[[128 128 132 136 128 130 128 128 129 130 146]
 [129 126 132 122 128 131 127 128 128 123 103]
 [127 129 126 128 128 130 127 129 128 130 135]
 [129 130 131 143 128 133 129 127 128 138 120]
 [127 124 128 124 128 129 127 128 128 130 143]
 [130 127 131 120 128 131 127 127 127 120 105]
 [129 130 131 139 128 132 129 127 128 136 124]
 [127 129 126 128 128 131 127 129 128 130 125]
 [130 127 132 119 128 131 127 128 127 122 108]
 [127 125 128 125 128 130 127 127 129 130 142]
 [128 129 133 139 128 130 128 127 128 132 130]
 [129 130 131 142 128 132 129 128 128 138 120]
 [129 128 131 120 128 131 127 127 127 119 105]]
The second entry, reading row by row -> 128
Give the first entry of the smallest entry's row.
Answer: 129
The entry just left of the largest entry is 130
Give the largest entry in the first row.
Answer: 146
The first entry, reading row by row is 128
Give the smallest entry in the last column.
Answer: 103
Give the bottom-left entry.
Answer: 129
Give the entry just left of 135.
Answer: 130
The 4th entry in reading order: 136
Give the entry in the bottom-right corner.
Answer: 105
The second entry from the end, reading row by row -> 119
The 4th entry from the end, reading row by row: 127
The entry just right of the centre entry is 129
The entry directly below the centre entry -> 131
The 3rd-last entry, reading row by row is 127
The fifth entry in reading order: 128
Give the entry just left of the smallest entry.
Answer: 123
The centre entry: 132

data = array([112, 148, 132, 131, 137, 106])
The 2nd entry from the left is 148
Find the second entry from the right.
137
The entry just left of 148: 112
